Each row below holds a small network's activations on one input, seen along a few directions.
In each table, some parts of the input vary, and every possible input appears once, in random order.
Descriptions start from the smaller parts, as in this example, which fits no table here: values(3) and (point or ring(11) or (line(6) and ring(8))).
Shared parts are said once, and a part with two or three values counts as separate values.

A family of inputs:
row 1: [ 37.6 -16.0 -43.8  31.5 -49.9  51.8   7.2 -25.8  13.0  52.0 -52.5]
row 2: [ 39.1  31.3  42.2 -52.8  59.0 -29.1 -22.2  45.4  14.7 -13.2   7.5]
row 3: [ -5.0 -34.2 -46.5  48.9 -64.3   2.6  49.6 -27.3 -31.0  -2.6  -8.0]
row 4: [-32.9 -41.8  38.7  48.2 -22.5 -10.8  18.0 -77.1 -40.5 -19.1  15.9]
row 5: [ 37.7 -23.0 -33.9 -61.9   1.2  28.3  17.2 -29.9  -8.4  67.3 -23.3]
row 6: [ -4.2  36.1 -40.5  41.3   4.5  37.3 -31.3  66.1  38.9   9.5 -65.5]
row 7: [-73.0  26.6  40.7  61.7  28.4 -34.1 -10.0   9.4  -2.8 -46.8   6.9]
row 8: [  5.7 -45.8  35.2 -34.3 -22.9  -8.0   1.3 -62.0  -5.1 -11.5  84.6]
row 9: [ -5.0  34.6 -23.6 -57.4  43.8   8.9 -18.6  61.1  23.0  20.4 -46.9]
row 10: [-32.7  27.6  34.6 -25.0  25.9 -33.3 -28.9  16.6  32.9 -53.2  65.2]
row 11: [-46.7  30.7 -43.4  59.8 -16.1 -17.1   6.6  61.4  -6.7 -34.2 -17.5]
row 12: [ 79.5 -26.1  40.6 -60.0  12.9   3.5  11.1 -38.0 -28.1  31.4  33.6]
- What is each input in this table made of? => values(2) and ring(6)
- Changing only the ring(6) part turns row 11 into row 7. The same change can be made to row 3. Which row results? => row 4

A family of inputs:
row 13: [ 25.6  -1.1 -32.9 -44.7 -46.1  25.3 -16.8  58.9  46.2   4.3   4.9]
row 14: [-56.1  12.2  30.9 -42.0  26.7  -8.9 -21.9 -54.0  43.5   8.0  46.6]
row 15: [-14.4  38.1  34.8  12.0  77.5  -4.4 -32.8  72.7 -41.8   8.5 -16.8]
row 16: [ 16.8   1.4  52.0   4.4  36.4  31.8 -41.7 -16.3 -14.4  43.1  45.7]
row 17: [  7.3  70.3  34.3  35.8  47.5 -66.8  -0.1  61.8  14.6 -55.8  -6.8]
row 18: [-44.3  16.2 -68.3  12.1  16.4 -24.1  28.6  75.9  -7.2 -38.6  23.4]
row 19: [-35.2 -11.6 -18.0  51.0 -58.7  -8.4  -9.4 -47.3 -11.1   1.5  39.6]
row 20: [ 38.2  31.5  50.7  27.2   6.1 -29.8 -12.7 -28.0  39.8 -18.7  56.0]
row 21: [ 20.8  52.3 -60.9 -31.4  31.1   0.2  12.8  48.7 -19.0  23.6 -70.4]
row 22: [ 54.4  -8.9  79.5  -6.8  15.0 -54.2  16.3 -36.6 -13.5 -49.3  44.0]
row 23: [-16.5 -17.2 -56.1   6.5 -24.8  28.9 -15.2  39.6  43.4 -39.0  34.8]
row 24: [ 47.7 -41.3   0.2 -80.0 -38.4 -19.8  43.3  -5.8 -33.4  11.2  38.7]
row 25: [ 19.6 -25.6 -15.4  31.0  -3.0  38.5 -21.6   2.7  46.6  35.0 -80.7]
row 26: [-11.8 -16.9 -51.5   4.2 -25.4  10.3  17.0 -15.2  16.7  -0.9  83.3]
row 27: [ 33.1  32.3  44.0  29.0   5.8 -10.0 -43.8  26.1  67.5 -56.6   5.6]
row 28: [ 24.3 -27.0 -10.0  28.6  -4.3  19.3  10.9 -50.6  20.5  74.7 -35.0]
row 29: [ 31.2  -0.9 -28.3 -47.9 -48.7   5.4  15.3   4.3  19.1  43.0  52.4]
row 30: [ 68.3 -24.6 -18.3 -69.7  -2.4   6.6  29.5 -50.7 -48.2  27.8 -19.7]
row 31: [ -6.1   6.2 -25.7  36.0  38.4 -14.2  20.9  36.8  -4.2  38.4 -97.0]
row 32: [ 40.5 -67.1  18.1  -4.9   4.5  -6.0  38.3 -58.2 -32.3  43.0 -46.6]
row 33: [-18.9   5.6  -0.3  65.4 -35.2  58.3  -7.4  -2.3  20.2 -10.0 -52.7]
row 34: [-38.8 -27.8  60.2 -74.5  34.0 -33.8   6.1 -61.6  -9.1 -22.0  34.4]
row 35: [-14.8   4.7   6.0  63.6 -36.1  40.1  25.7 -56.2  -5.8  28.8  -5.6]
row 36: [ 46.3  17.5 -50.8 -33.4 -10.3  52.2 -31.0  13.3  32.9  20.9 -54.4]
row 37: [-39.2 -11.2 -23.8  53.3 -57.8  10.0 -42.0   7.3  15.1 -37.1  -8.5]
row 38: [-91.0  49.3  13.6 -36.4  67.0 -45.5 -11.0  34.8  18.2 -28.2 -16.4]
row 39: [-59.7  13.3  25.1 -40.0  24.7  10.4 -53.1   0.7  70.2 -30.4  -3.3]
row 40: [  2.0 -36.4  34.2  29.6 -26.3  14.7  53.4 -63.3 -56.7  -2.2 -17.6]
row 41: [-46.4  39.1 -11.7  72.5   6.9   4.7  35.7  32.1 -32.0  -9.2 -66.8]
row 42: [ 33.2 -38.5  79.5 -28.4  44.8   4.8 -13.3 -25.4 -67.1  11.8  33.2]
row 43: [ 51.9  16.8 -47.0 -36.8 -12.4  32.2   1.1 -41.8   5.6  60.5  -7.4]
row 44: [  5.5 -57.3 -22.7 -28.0 -15.7 -13.4  44.8 -24.1 -34.3 -31.4  70.0]
row 45: [-68.1  22.6 -35.7  60.9 -16.2 -45.1   0.3  42.7 -37.3 -37.0 -21.6]
row 46: [-17.6 -52.6  10.9  17.5 -48.5 -32.5  18.9 -55.0 -61.5 -29.0  26.6]
row 47: [ -0.2  33.7 -42.0 -42.4  -7.3 -27.1  27.9  96.4  -4.2   6.2  -8.3]
row 48: [ 12.3   2.7  45.3   6.5  34.8  50.4 -73.1  37.9  12.9   5.3  -3.6]
- What is each input in this table made of? => line(4) and (values(3) or ring(6))
- Changing only the line(4) part turns row 40 into row 41. The same change can be made to row 46. Which row results? => row 45
- Which other rows agree with row 25 in the line(4) part? List them by row number. => row 13, row 23, row 27, row 33, row 36, row 37, row 39, row 48
- Which other rows does row 34 become when the values(3) part takes its other values? List them by row number. => row 22, row 42
- Which other rows does row 28 become when the ring(6) part takes its other values? List them by row number. => row 19, row 26, row 29, row 35, row 43

A family of inputs:
row 49: [-13.5  -8.4  21.6  21.5 -16.2  -5.8  -8.4 -15.5   5.9 -28.2  31.7]
row 50: [-36.5  57.0 -35.7  47.5  19.2  12.3 -31.9  85.4  39.4  -6.7 -70.3]
row 51: [-26.6  -2.8  10.7   0.0  10.3 -22.6  12.3  -2.8 -23.4 -16.4   6.3]
row 52: [ 35.9  -1.7  -3.5 -30.2   6.5  23.9  -7.2   2.2   0.7  33.1 -12.3]
row 53: [ -3.8  -6.5 -18.9  23.8 -31.4  13.4   4.1 -20.5   6.3   5.5   5.2]
row 54: [ -2.0  -3.4  -7.8  27.2  -9.0  -0.1  19.4 -15.9 -21.5  11.3 -20.8]
row 55: [-14.8 -14.4 -27.9   7.6 -30.8  14.3   5.0 -13.1   3.0   2.6   2.2]
row 56: [-18.1   1.3   9.4  12.6 -13.0  -9.5  -2.6 -14.5   8.4 -19.2  35.5]
row 57: [-48.2  66.8 -10.6  35.0  41.1  -6.7 -37.9  90.4  40.1 -35.2 -39.8]
row 58: [ 38.3   1.9 -10.2 -38.8   2.7  15.7  -1.4   3.6  10.7  27.1 -19.4]
row 59: [  8.1 -13.6  -1.2 -14.6   2.2  19.1  -2.2 -20.1   3.0  25.3 -16.3]
row 60: [-12.9 -11.0 -16.6  11.1  -8.5   0.8  20.1  -8.8 -24.9   8.4 -23.9]
row 61: [-29.0  -6.4   0.2  -3.5 -12.3  -9.0  -2.3  -7.2   4.9 -22.2  32.5]
row 62: [  1.9   7.0  -1.0 -20.3  14.2 -28.0  15.7  17.8 -12.9 -13.3   4.5]
row 63: [-15.9   4.6  19.7  16.0   9.7 -23.3  12.2  -9.9 -19.8 -13.4   9.4]
row 64: [ 12.3  -6.5 -39.1 -11.8 -27.4   8.8   9.9   7.3  15.0   7.0   1.5]
row 65: [ -5.3  -5.1  25.8 -26.0  21.3  -4.8 -10.9 -14.6   4.2  -0.1  14.1]
row 66: [ 18.5  -6.5   7.7   2.5   1.7  18.1  -2.8 -27.6   6.7  28.2 -13.0]
row 67: [ -1.0   2.1 -11.8 -23.2  -8.0 -14.7   1.4  12.8  16.1 -18.7  31.4]
row 68: [ 12.9  -5.4 -20.7  -1.0  -1.7   4.1  18.9  10.9 -23.8  18.5 -18.0]
row 69: [-11.3  -5.3  31.8  24.9   6.4 -19.4   6.5 -10.8 -22.2 -22.3   5.8]
row 70: [ -0.2   3.4   6.0 -12.4  17.9 -19.7   9.9  16.6 -23.0  -7.2  12.0]
row 71: [  0.9 -16.1  -6.8  32.8 -34.4  17.1  -2.1 -21.7   3.7  -3.7   1.5]
row 72: [ 14.7  -1.9 -27.5  -9.0  -5.4  -4.5  24.8  12.2 -13.6  12.5 -25.2]
row 73: [  8.8  -8.2  46.7   0.7  17.4  -2.1 -16.3 -23.0   5.8  -6.0  13.6]
row 74: [  4.9   1.8  34.8  -9.1  20.6  -5.6 -10.8 -21.9   8.0   2.9  17.3]
row 75: [  2.7 -13.1   4.2  36.1 -12.0   3.6  13.4 -17.1 -24.1   2.3 -24.3]
row 76: [ 22.6 -16.3  19.6  12.3  -1.1  21.4  -8.6 -28.8   4.3  19.1 -16.6]
row 77: [ 23.3   7.3  22.5 -41.9  25.9   0.1 -16.6   7.5   1.1   7.2  17.4]
row 78: [ 25.9  10.9  15.6 -50.4  22.3  -8.1 -11.0   8.8  11.2   1.1  10.1]
row 79: [ -3.0  -1.3  -4.7 -15.4  -4.4  -6.3  -4.5  11.8   6.0 -12.6  38.8]
row 80: [ 10.5  -9.9 -32.3  -3.8 -23.7  17.3   3.8   6.2   4.8  13.1   8.6]
- Changing only one part turns row 61 into row 55. The same change can be made to row 74. Which row results? => row 66
- What is each input in this table made of? => values(2) and (point or (values(3) and line(5)))
- A walk changes only the line(5) part. It starts at row 62 and steps to row 70. List the rest of the walk in order. => row 51, row 63, row 69
- Which other rows does row 71 become when the values(3) part takes its other values? List them by row number. => row 75, row 76
